These are the activations of a small neural network, seen along a few directions. Each row is one input.
In each table, some parts of the input vary, and every possible input appears once, in random order.
A made-up example of a description, with smaller parts first: one of 4 places along a line, together with either a single point or one of 9 places around a ring or (one of 3 separate values, together with one of 5 places around a ring).
Shared parts are said once, and a part with two or three values counts as separate values.

Other details of the inputs vary at random and push rows far along three fixed directions, the same in every table; ignore that.

A family of inputs:
x1: [ 14  40 -10  47  26  16 -32 -62 -18 -36   3  17 -12]
x2: [ 14  17  18 -12  27   4 -34 -14 -28 -24 -23 -36 -14]
x3: [ 21  36 -18 -26  15 -14  -6  -8  22  34 -38 -45 -40]
x4: [-21 -35  -1  16 -40 -20  34  42   1 -16  21  21  13]
x5: [  2 -16  -6  -7 -50 -41  17  19  11   9  32  23 -18]
x6: [-18  -5 -26   0 -35 -41  -6 -34 -12   4  15  10  20]
x7: [  4 -24   2 -16 -38 -27  25  25  43  55  -2  53  11]
x8: [-11 -21 -14 -26   2  42  16  24  14  45  15  24  25]
x9: [ 22   2  12  41  48 107  25 -40 -23 -19  65   2  32]
x10: [  5  14  -3  49  28  75  10 -50 -27 -33  56  37  31]
x11: [ -8  -7  41 -72  43  14 -38  58  24  28 -63 -31   2]
x12: [ 33  41 -10  31  54  61 -12 -41 -28 -24  14 -16 -26]
x13: [-11   9  14  15  53  61 -12  -3 -25 -37  -1 -15  12]
x14: [-17  -9 -17  32 -45 -56  13 -13 -34 -41  22 -13  -2]
x15: [ -9 -25   8  49 -21   7  41 -16  18   2  34  55  47]
x16: [-17 -24   4  79 -42 -38  43  -5 -12 -56  30  25   9]
x17: [ 18  13  38  20 -11 -40  20   2  23 -18 -32 -18 -11]
x18: [-11 -56  43   0 -17  17  48  47  23  10  25  22  50]
x19: [-36  23 -70 -17 -13 -46 -41 -22 -12   1  -9 -23 -30]
x20: [ 16   6  10 -20  21  47  -9  -1  10  22   9  33  12]
x21: [ 24  25 -17 -22  27  31 -34 -38 -23  17  -2 -23 -17]
x22: [ 40  -2  36  63  21  61  42 -12 -14 -33  40  19   4]
x23: [-28 -14  22 -36  54  22 -13  46  21  21 -69 -33  18]
x24: [-12  -5   8 -10  25  40  -9 -19  11  15  12  12  45]
x25: [-31 -14   1  35 -51 -80  -1 -11 -30 -60   3  -6   6]
x26: [ 28   7  31  30  29  72   3 -31  -5 -19  36  47  27]
x27: [  6  13 -23  40 -64 -78  -5 -30 -39 -51  30   0 -33]
x28: [-12  14  21 -43  42   5 -48  37  -2 -12 -62 -26 -20]
x29: [-16  -5 -19  40 -47 -47   0 -53 -22 -31  32  23  29]
x30: [-12 -46  50  23 -15  13  43  30  12 -19  32  25  50]
x31: [-11  -8 -25  -5 -22 -21   7 -11 -17   4  18 -13   4]
x32: [ 17  23 -30   0 -40 -57  15 -18  28  31 -11  -8 -37]
x33: [ 15  18  12 -22   0 -21   0 -13  47  43 -40  -1  -3]
x34: [ -2 -21 -12 -32  -5  20  16   0   4  51  13  -1  31]
x35: [  2  -7  -9 -41  67  89   5  11  21  72 -22 -16  24]
x36: [  4  56 -59  16  19 -14 -48 -49 -28 -20 -17 -18 -60]
x37: [-30   1 -44  10 -19 -36  -9 -13   9  14 -13  15   2]
x38: [ -9 -13  11   4 -39 -50   4  35  -2 -31   0  23 -17]
x39: [  2  32 -25  30  51  74 -17 -39 -45 -39  27 -16  -5]
x40: [-34   3 -32 -48  22   1 -32  38   0  18 -40 -31 -15]
x41: [-15 -18  26 -22 -18 -57  -2  58  26   5 -55   1 -11]
x42: [ 19  33  -9 -21  42  35 -48 -56 -25   5  -9 -15  -7]
x43: [ 35   8  25   6  50  80  -4 -13 -11 -10  27 -13  -5]
x44: [ 24  -9  31  13  15  50  19  22  -6 -17  25  14   0]
x45: [ -7  23 -48 -21 -42 -88 -39 -13 -23  -7 -17 -28 -50]
x46: [ 15  25   4 -51  53  25 -44   5 -22   8 -46 -60 -23]
x47: [ 38  29  11  10  27  23  14 -20  13  10 -14 -36 -26]
x48: [ 15 -36  13 -17 -49   7  49  41  26  42  43  66  18]
x49: [  7 -12  10  39  12  51  27 -14 -12 -20  51   0  26]
x50: [-29  40 -58  12  30 -22 -45 -23 -30 -30 -37 -54 -47]
x51: [ -9 -31   7 -86 -24 -24  -4  53  56  87 -25  29  13]
x52: [ 15 -13  12  -1 -10  17  16  26   0  -2  21  20  -7]
x53: [ 15 -20  42  59 -53 -40  28 -12 -24 -62  40  29  14]
x54: [ -2 -30  23 -88 -13 -22 -15  36  38  79 -44  15  27]
x55: [ 39  17  12  57 -33  -7  48 -52  17  -5  44  36   5]
x56: [ 28  39  -9  23  47  69 -23 -37 -40 -38  26  -7 -27]
x57: [-10   7 -38 -35 -38 -56 -26   7  10  26  -3   5 -37]
x58: [ 14   6  15  11   8  12  -4   2 -11 -27  19 -10 -17]
x59: [-20  32 -18  -6  41  -2 -56 -33 -48 -41 -37 -66 -14]
x60: [-23 -36  -3   5 -24 -29  37  48  21  16 -12  -2   7]
x61: [ 23  38   3 -18  36  -1 -12  -2  18  15 -56 -61 -39]
x62: [-15 -38  12 -57   5  36  20  34  45  77   4  25  54]
x63: [  7 -62  30  -4 -41  13  68  33  15  39  42  23  56]
x64: [  5  20   5 -23 -12 -67  -4  19  31  12 -61 -41 -35]
x65: [ -5 -15  24 -36  -4 -23 -10  45  19   7 -23  -7  -9]
x66: [ 23 -14  52 -15  52  62  15  36  19  22 -25  -4  14]
x67: [-44  10 -44  21 -43 -67 -25 -18  -8 -33   0  33  -3]
x68: [ -3 -42  -3  30 -38   4  65  24  20  27  37  34  29]
x69: [ 12 -11   5  -5  -7  -7  17  30  16  21  -9   3 -17]
x70: [-15 -10   2 -28  37  32  -9  27   7  14 -19 -40   8]
x71: [-25  30 -37 -26 -26 -82 -64 -15   1  -9 -32   3 -31]
x72: [-40   2 -12  55 -41 -71  -9  -3 -30 -88  10  10  -9]
Each input here is: one of 8 places along a line, together with either a single point or (one of 2 separate values, together with one of 4 places along a line).
Changing only the place on the line of 8 turns x7 into x66. The same change can be made to x37. Which row results? -> x16
Change only the choice among 2 separate values in x39. List by row number the other rows that result. -> x56
A walk changes only the place on the line of 8. It starts at x54 and steps to x42. List the rest of the walk in order. -> x21, x45, x27, x46, x2, x53
Change only the place on the line of 4 in x21. List by row number the other rows that result. -> x36, x48, x57
List by row number the other rows that have the place on the line of 8 in common with x47. -> x27, x40, x43, x49, x50, x52, x63, x69
List by row number the other rows that have the place on the line of 8 in common with x60. -> x4, x14, x22, x44, x46, x58, x61, x70

A family of inputs:
x73: [ -26  -17  -21   -4  -85 -109    3    3   10    3   -2   27    5]
x74: [ -3  -4 -29  60 -48 -31  31 -15 -22 -41  48  29 -15]
x75: [-25  16 -64  12 -38 -73 -18 -13 -15 -13   0 -16 -43]
x76: [  3 -10  36 -63  70  84 -11  32  37  68 -43   2  41]
x77: [  4 -36  12 -59 -45 -36  25  55  60  84 -19  39  11]
x78: [-15 -10  -1 -68 -50 -88 -22  60  35  34 -44  10 -32]
x79: [-11   5  -4   1  21  10  -4   7  -7 -16  -5 -36  -7]
x80: [  3  26  -2   7  92 109 -27 -49 -23  -3   1 -28  26]
x81: [ 28 -39  43  57   5  86  88   2  10   1  67  40  56]
x82: [ 30 -47  54 -31  -8  45  63  66  44  54  20  19  24]
x83: [ 31  39   7  28  46  57 -20 -42 -18 -25  11   7 -17]
x84: [ 10  20   7  24   3  -4  -3 -22   7 -15  -2  18  -7]
x85: [-15  24 -11 -79  97  77 -75  14 -16  22 -54 -59  -9]
x86: [ 18  25  11 -11  50  44 -19 -29  14  20 -20 -13   3]
x87: [  5 -15 -12 -32 -24 -21  21  30  33  55 -14   2 -12]
x88: [ 29  19  15  -1  69  85   7 -24   9  25  -9 -31  10]
x89: [  2  -6 -11  63 -46 -28  29 -11 -30 -61  64  17 -15]
x90: [ 10 -18   8  31 -12  18  44 -12  -6  -3  37   2  25]
x91: [ -4  43 -20 -39  70  45 -72 -20 -15   5 -46 -21 -22]
x92: [ -21   44  -45  -24  -26 -104  -62  -27   -6  -11  -57  -36  -53]
x93: [  3  27   3  -9  32  27 -47 -19 -23 -29  -1  -3 -12]
x94: [-29 -54  -7 -19 -64 -40  36  56  25  35  20  55  24]
x95: [ 32   9  56  48  37  47   6 -21 -21 -54  10   5   6]
x96: [ 25   4   8  51  33  91  15 -61 -49 -37  70  13  32]
x97: [  -2   34    7   75    6  -17  -32  -54  -57 -110   12   -4  -19]
x98: [  2 -60  58 -47 -14 -15  49  97  50  53 -37  -4  22]
x99: [ 15  37 -24  23  20  11 -13 -24 -19 -23  -1 -20 -38]
x100: [-10  -8 -18 -70 -57 -94 -20  38  31  54 -47   3 -26]
x101: [ 24 -64  29   1 -92 -40  92  50  40  52  47  50  26]
x102: [  6  15 -12   3 -10 -29   3 -15  -2   2 -13 -30 -18]
x103: [ -3  40 -17 -19  98  86 -59 -53 -41  -9 -29 -61   8]
x104: [  3  15 -18  43  23  33  11 -40 -17 -20  24 -18   3]
x105: [  1 -15   9 -85  36  43 -19  37  38  87 -39   5  24]
x106: [ -24   41  -33   18  -47 -117  -49  -24  -15  -61  -24  -12  -59]
x107: [ 13  23 -13  77 -23 -21  23 -39 -19 -54  31   7 -20]
x108: [ -36   53  -81   -7  -43 -122  -87  -48  -44  -46  -33  -23  -66]
x109: [ 15 -42  44  55   5  87  72  -4   3  -5  71  58  71]
x110: [-30   4 -10  51 -21 -54 -20 -10 -45 -86   1 -11 -12]
x111: [ 20 -62  21  45 -82 -12  94  19   8  12  87  57  40]
x112: [ -7 -29  31   3  14  47  21  18   4  -2  28  12  45]
x113: [-38 -11 -43 -66  -7 -33 -34  32  16  52 -38  -9  -6]
x114: [-12  -8  13  15  15  -8   1  24 -19 -35 -21 -34  -8]
x115: [ -7  22  -5 -52  39  -7 -35  26  15  21 -62 -61 -32]
x116: [-21 -22  27 -93  23   4 -25  64  46  64 -60  -7  23]
x117: [  4  -7   0  86 -60 -32  38 -53  -9 -46  71  62  22]
Changing only one part turns x88 into x86. The same change can be made to x107. Which row results? -> x84
Changing only one part turns x75 into x77. The same change can be made to x89. Which row results? -> x78
Describe the family of inputs behind these rows. -> one of 5 places around a ring, together with either a single point or (one of 2 separate values, together with one of 4 places along a line)
List by row number the other rows that have the place on the ring of 5 in common with x116. -> x73, x76, x91, x93, x97, x105, x108, x117
Change only the place on the ring of 5 in x106. List by row number the other rows that result. -> x79, x112, x115, x116
A walk changes only the place on the ring of 5. It starts at x91 and steps to x94. List the rest of the walk in order. -> x74, x99, x83
